These are the activations of a small network on made-up records, seen along a few directions, one row for each record.
After each row come some of the record's fields: FUDES, VASAP, LANU, VOKI, NAVA, PUTU.
Not every record has every field; a missing one is written none.
The largest differences between rows may come from other fields.
In the rows, zero is written as 500.
Random noise pushes rows far along 2 fixed directions. That doesn't count. These rows show it; they differ only by the noise:
348; 439; 404; 586; 365; 530; 384; 364; 377; 261; 307; 467; 525; 631; 608; 446; 498; 456; 595; 304; 535; 530
496; 546; 448; 441; 333; 562; 473; 439; 505; 406; 464; 507; 427; 620; 581; 597; 421; 456; 570; 512; 516; 488
611; 546; 452; 443; 281; 473; 543; 451; 631; 383; 560; 529; 396; 696; 645; 677; 360; 514; 532; 523; 452; 428
511; 417; 403; 618; 285; 374; 483; 370; 562; 194; 437; 496; 493; 760; 718; 551; 412; 553; 537; 280; 432; 437

502; 413; 417; 638; 517; 298; 490; 428; 565; 297; 550; 530; 577; 579; 595; 504; 477; 630; 423; 449; 528; 349
{FUDES: pomo, VASAP: gul, LANU: gadug, VOKI: vali, NAVA: none, PUTU: none}
538; 753; 565; 490; 613; 845; 563; 556; 222; 913; 531; 578; 474; 365; 439; 670; 519; 312; 400; 729; 578; 520
{FUDES: none, VASAP: nume, LANU: nizan, VOKI: vali, NAVA: none, PUTU: none}
369; 490; 553; 433; 555; 538; 426; 450; 608; 340; 441; 425; 510; 354; 404; 433; 424; 447; 576; 499; 477; 679
{FUDES: nake, VASAP: nume, LANU: gadug, VOKI: funap, NAVA: zamos, PUTU: firob}
388; 522; 360; 482; 311; 371; 463; 422; 500; 197; 461; 591; 406; 647; 584; 403; 421; 402; 633; 341; 349; 642
{FUDES: sagu, VASAP: nume, LANU: gadug, VOKI: vali, NAVA: none, PUTU: daniz}
486; 462; 513; 492; 623; 631; 512; 488; 560; 496; 527; 472; 470; 464; 362; 393; 465; 343; 574; 703; 486; 516
{FUDES: kan, VASAP: gul, LANU: nizan, VOKI: vali, NAVA: none, PUTU: firob}
735; 648; 451; 349; 233; 653; 557; 578; 459; 622; 652; 639; 370; 648; 536; 765; 218; 427; 602; 661; 351; 460
{FUDES: sagu, VASAP: nume, LANU: nizan, VOKI: funap, NAVA: zamos, PUTU: none}
525; 654; 532; 175; 715; 592; 393; 666; 631; 708; 521; 386; 435; 317; 235; 493; 492; 588; 576; 633; 742; 561
{FUDES: none, VASAP: gul, LANU: gadug, VOKI: funap, NAVA: zamos, PUTU: firob}
350; 731; 495; 286; 480; 688; 437; 444; 289; 614; 467; 502; 372; 325; 429; 491; 459; 317; 646; 741; 583; 597
{FUDES: kan, VASAP: nume, LANU: nizan, VOKI: vali, NAVA: none, PUTU: daniz}
450; 423; 398; 466; 444; 385; 344; 291; 536; 322; 374; 411; 517; 534; 476; 272; 498; 486; 556; 377; 416; 568
{FUDES: none, VASAP: gul, LANU: nizan, VOKI: funap, NAVA: lofe, PUTU: firob}
563; 504; 549; 371; 498; 621; 480; 629; 550; 498; 582; 527; 499; 535; 436; 522; 377; 516; 543; 700; 435; 510
{FUDES: sagu, VASAP: gul, LANU: nizan, VOKI: funap, NAVA: zamos, PUTU: none}
285; 497; 480; 680; 649; 509; 488; 595; 171; 795; 258; 467; 645; 413; 363; 366; 620; 471; 511; 332; 684; 508
{FUDES: none, VASAP: gul, LANU: nizan, VOKI: vali, NAVA: none, PUTU: firob}
710; 439; 513; 555; 488; 413; 581; 577; 534; 472; 712; 673; 429; 708; 627; 751; 490; 564; 398; 524; 378; 347
{FUDES: none, VASAP: none, LANU: gadug, VOKI: vali, NAVA: none, PUTU: none}
359; 393; 573; 768; 534; 824; 476; 235; 331; 399; 375; 544; 617; 448; 475; 381; 646; 326; 557; 530; 565; 684
{FUDES: kan, VASAP: nume, LANU: gadug, VOKI: funap, NAVA: none, PUTU: firob}
307; 359; 527; 508; 518; 555; 427; 559; 319; 587; 407; 516; 572; 395; 474; 425; 544; 566; 515; 404; 609; 604
{FUDES: none, VASAP: nume, LANU: gadug, VOKI: funap, NAVA: zamos, PUTU: none}
338; 411; 475; 588; 548; 299; 538; 464; 536; 468; 354; 375; 633; 556; 640; 396; 554; 599; 574; 250; 573; 486
{FUDES: none, VASAP: nume, LANU: nizan, VOKI: vali, NAVA: none, PUTU: daniz}
648; 513; 691; 452; 550; 562; 545; 520; 576; 535; 543; 519; 421; 442; 510; 506; 530; 420; 425; 720; 569; 601
{FUDES: none, VASAP: none, LANU: nizan, VOKI: funap, NAVA: none, PUTU: daniz}
491; 393; 513; 606; 582; 353; 520; 550; 512; 442; 520; 397; 609; 515; 412; 414; 496; 535; 448; 315; 529; 430
{FUDES: none, VASAP: gul, LANU: nizan, VOKI: funap, NAVA: zamos, PUTU: firob}
436; 477; 566; 557; 613; 685; 455; 348; 462; 523; 452; 501; 483; 415; 465; 457; 458; 294; 447; 602; 456; 562
{FUDES: none, VASAP: nume, LANU: nizan, VOKI: vali, NAVA: none, PUTU: firob}
430; 466; 459; 463; 464; 553; 567; 481; 464; 503; 494; 454; 444; 557; 609; 445; 428; 395; 492; 510; 447; 536
{FUDES: none, VASAP: nume, LANU: nizan, VOKI: vali, NAVA: none, PUTU: daniz}
230; 724; 583; 124; 637; 701; 359; 555; 264; 725; 315; 323; 419; 221; 139; 317; 626; 409; 601; 676; 682; 581
{FUDES: none, VASAP: gul, LANU: nizan, VOKI: funap, NAVA: zamos, PUTU: daniz}
635; 517; 521; 372; 500; 484; 512; 512; 735; 584; 668; 565; 494; 578; 531; 696; 500; 437; 375; 707; 426; 403
{FUDES: none, VASAP: gul, LANU: gadug, VOKI: lorim, NAVA: none, PUTU: firob}
660; 415; 474; 730; 474; 300; 637; 521; 699; 239; 593; 512; 476; 722; 730; 623; 351; 606; 357; 339; 203; 382
{FUDES: nake, VASAP: nume, LANU: nizan, VOKI: vali, NAVA: none, PUTU: firob}
330; 351; 349; 568; 524; 298; 389; 428; 403; 442; 255; 449; 579; 500; 459; 302; 508; 592; 622; 239; 528; 551
{FUDES: none, VASAP: gul, LANU: gadug, VOKI: vali, NAVA: none, PUTU: firob}
279; 366; 470; 521; 678; 459; 428; 541; 450; 578; 310; 385; 605; 444; 397; 273; 565; 546; 568; 418; 581; 585
{FUDES: none, VASAP: gul, LANU: nizan, VOKI: vali, NAVA: none, PUTU: firob}
284; 460; 554; 569; 560; 611; 394; 434; 379; 374; 353; 373; 557; 486; 492; 289; 621; 514; 587; 360; 586; 404
{FUDES: kan, VASAP: nume, LANU: nizan, VOKI: funap, NAVA: zamos, PUTU: daniz}
662; 460; 605; 730; 383; 296; 612; 431; 580; 345; 749; 559; 570; 653; 660; 657; 378; 603; 363; 529; 383; 375
{FUDES: pomo, VASAP: nume, LANU: nizan, VOKI: funap, NAVA: zamos, PUTU: none}
524; 515; 507; 473; 470; 523; 443; 320; 506; 447; 454; 490; 509; 475; 539; 460; 464; 484; 501; 580; 520; 603
{FUDES: none, VASAP: nume, LANU: nizan, VOKI: funap, NAVA: none, PUTU: none}
518; 335; 542; 545; 574; 417; 559; 460; 645; 331; 578; 540; 505; 501; 619; 486; 465; 584; 470; 438; 496; 563
{FUDES: none, VASAP: nume, LANU: gadug, VOKI: vali, NAVA: none, PUTU: none}
617; 522; 671; 380; 614; 641; 493; 684; 439; 683; 582; 445; 476; 488; 448; 609; 539; 438; 423; 762; 627; 424
{FUDES: none, VASAP: none, LANU: nizan, VOKI: funap, NAVA: zamos, PUTU: daniz}
717; 468; 487; 577; 443; 257; 646; 555; 690; 461; 667; 502; 490; 655; 775; 667; 387; 541; 462; 313; 435; 342
{FUDES: none, VASAP: nume, LANU: nizan, VOKI: vali, NAVA: none, PUTU: daniz}
447; 436; 379; 499; 446; 519; 429; 395; 367; 436; 386; 475; 533; 501; 548; 415; 553; 627; 545; 295; 507; 589
{FUDES: none, VASAP: nume, LANU: gadug, VOKI: funap, NAVA: lofe, PUTU: none}
451; 312; 458; 674; 494; 528; 427; 353; 328; 341; 347; 407; 579; 520; 599; 415; 448; 500; 539; 257; 520; 588
{FUDES: none, VASAP: nume, LANU: nizan, VOKI: funap, NAVA: zamos, PUTU: none}
438; 487; 466; 403; 440; 603; 480; 375; 491; 436; 465; 434; 402; 477; 462; 518; 432; 464; 587; 470; 491; 656
{FUDES: none, VASAP: nume, LANU: gadug, VOKI: funap, NAVA: zamos, PUTU: firob}
524; 412; 598; 600; 566; 447; 507; 471; 638; 370; 624; 454; 612; 528; 502; 554; 561; 495; 551; 546; 566; 448
{FUDES: kan, VASAP: gul, LANU: gadug, VOKI: funap, NAVA: zamos, PUTU: firob}
491; 515; 472; 483; 574; 517; 415; 535; 315; 575; 424; 554; 492; 447; 417; 346; 475; 503; 495; 428; 497; 508
{FUDES: none, VASAP: gul, LANU: nizan, VOKI: vali, NAVA: none, PUTU: none}
439; 442; 415; 654; 352; 619; 470; 514; 269; 548; 249; 555; 624; 447; 554; 455; 615; 423; 565; 427; 560; 538
{FUDES: sagu, VASAP: gul, LANU: gadug, VOKI: funap, NAVA: none, PUTU: daniz}

Here are new rows. What are their fields?
487; 591; 568; 431; 638; 576; 535; 588; 563; 523; 514; 324; 580; 343; 422; 565; 511; 501; 557; 596; 545; 619
{FUDES: nake, VASAP: nume, LANU: nizan, VOKI: funap, NAVA: zamos, PUTU: firob}
331; 456; 466; 350; 589; 543; 361; 345; 561; 403; 470; 431; 341; 378; 412; 383; 484; 449; 579; 642; 512; 647
{FUDES: none, VASAP: nume, LANU: gadug, VOKI: vali, NAVA: none, PUTU: firob}
408; 494; 476; 605; 444; 532; 516; 399; 587; 286; 539; 371; 508; 615; 573; 480; 442; 477; 558; 420; 387; 616
{FUDES: kan, VASAP: nume, LANU: nizan, VOKI: funap, NAVA: zamos, PUTU: firob}
315; 478; 546; 620; 598; 610; 467; 460; 362; 474; 354; 340; 626; 470; 534; 350; 539; 482; 401; 443; 622; 620
{FUDES: none, VASAP: nume, LANU: nizan, VOKI: funap, NAVA: zamos, PUTU: daniz}
436; 476; 507; 368; 570; 631; 443; 426; 431; 552; 425; 407; 538; 314; 337; 380; 558; 418; 622; 573; 548; 713
{FUDES: none, VASAP: gul, LANU: nizan, VOKI: funap, NAVA: lofe, PUTU: firob}
488; 645; 582; 306; 436; 712; 537; 555; 474; 648; 635; 563; 481; 323; 395; 744; 418; 291; 479; 821; 460; 587
{FUDES: nake, VASAP: nume, LANU: gadug, VOKI: funap, NAVA: zamos, PUTU: firob}
94; 293; 539; 591; 607; 584; 248; 177; 362; 131; 197; 365; 587; 401; 430; 242; 589; 332; 637; 309; 572; 803
{FUDES: none, VASAP: nume, LANU: gadug, VOKI: funap, NAVA: zamos, PUTU: firob}
684; 410; 372; 611; 436; 253; 530; 550; 648; 412; 622; 480; 587; 619; 587; 455; 494; 631; 416; 233; 437; 473
{FUDES: none, VASAP: gul, LANU: gadug, VOKI: funap, NAVA: lofe, PUTU: firob}
674; 533; 660; 219; 564; 465; 534; 537; 758; 603; 685; 406; 396; 403; 449; 610; 411; 683; 497; 791; 514; 417
{FUDES: none, VASAP: gul, LANU: nizan, VOKI: funap, NAVA: zamos, PUTU: none}
460; 527; 345; 428; 341; 499; 511; 430; 351; 502; 445; 559; 408; 535; 598; 496; 405; 445; 550; 417; 490; 503
{FUDES: none, VASAP: nume, LANU: gadug, VOKI: vali, NAVA: none, PUTU: daniz}
617; 509; 541; 468; 477; 584; 577; 605; 442; 581; 518; 486; 439; 540; 484; 683; 569; 429; 428; 604; 627; 486
{FUDES: none, VASAP: none, LANU: gadug, VOKI: funap, NAVA: zamos, PUTU: daniz}
564; 533; 433; 474; 485; 411; 570; 405; 457; 548; 482; 559; 534; 586; 532; 503; 448; 585; 504; 462; 514; 471
{FUDES: none, VASAP: gul, LANU: nizan, VOKI: vali, NAVA: none, PUTU: none}
535; 557; 554; 407; 592; 713; 564; 609; 271; 823; 611; 581; 515; 297; 480; 650; 544; 381; 518; 688; 653; 611
{FUDES: none, VASAP: nume, LANU: gadug, VOKI: vali, NAVA: none, PUTU: none}
636; 259; 617; 753; 689; 416; 527; 453; 678; 352; 555; 370; 649; 565; 511; 547; 467; 518; 320; 503; 494; 423
{FUDES: none, VASAP: gul, LANU: nizan, VOKI: funap, NAVA: zamos, PUTU: firob}
159; 452; 535; 451; 803; 697; 274; 387; 411; 452; 231; 245; 622; 339; 207; 162; 636; 366; 595; 536; 722; 802
{FUDES: none, VASAP: gul, LANU: nizan, VOKI: funap, NAVA: zamos, PUTU: firob}
451; 507; 315; 285; 428; 254; 471; 453; 645; 319; 451; 479; 386; 581; 459; 398; 429; 603; 548; 379; 465; 498
{FUDES: none, VASAP: gul, LANU: gadug, VOKI: vali, NAVA: none, PUTU: daniz}
480; 619; 382; 434; 395; 400; 510; 530; 535; 354; 413; 445; 432; 523; 469; 543; 452; 608; 524; 331; 455; 469
{FUDES: nake, VASAP: nume, LANU: gadug, VOKI: funap, NAVA: zamos, PUTU: daniz}
440; 544; 395; 430; 551; 594; 359; 463; 475; 504; 405; 526; 482; 423; 389; 395; 589; 356; 626; 580; 550; 572
{FUDES: kan, VASAP: gul, LANU: gadug, VOKI: vali, NAVA: none, PUTU: firob}
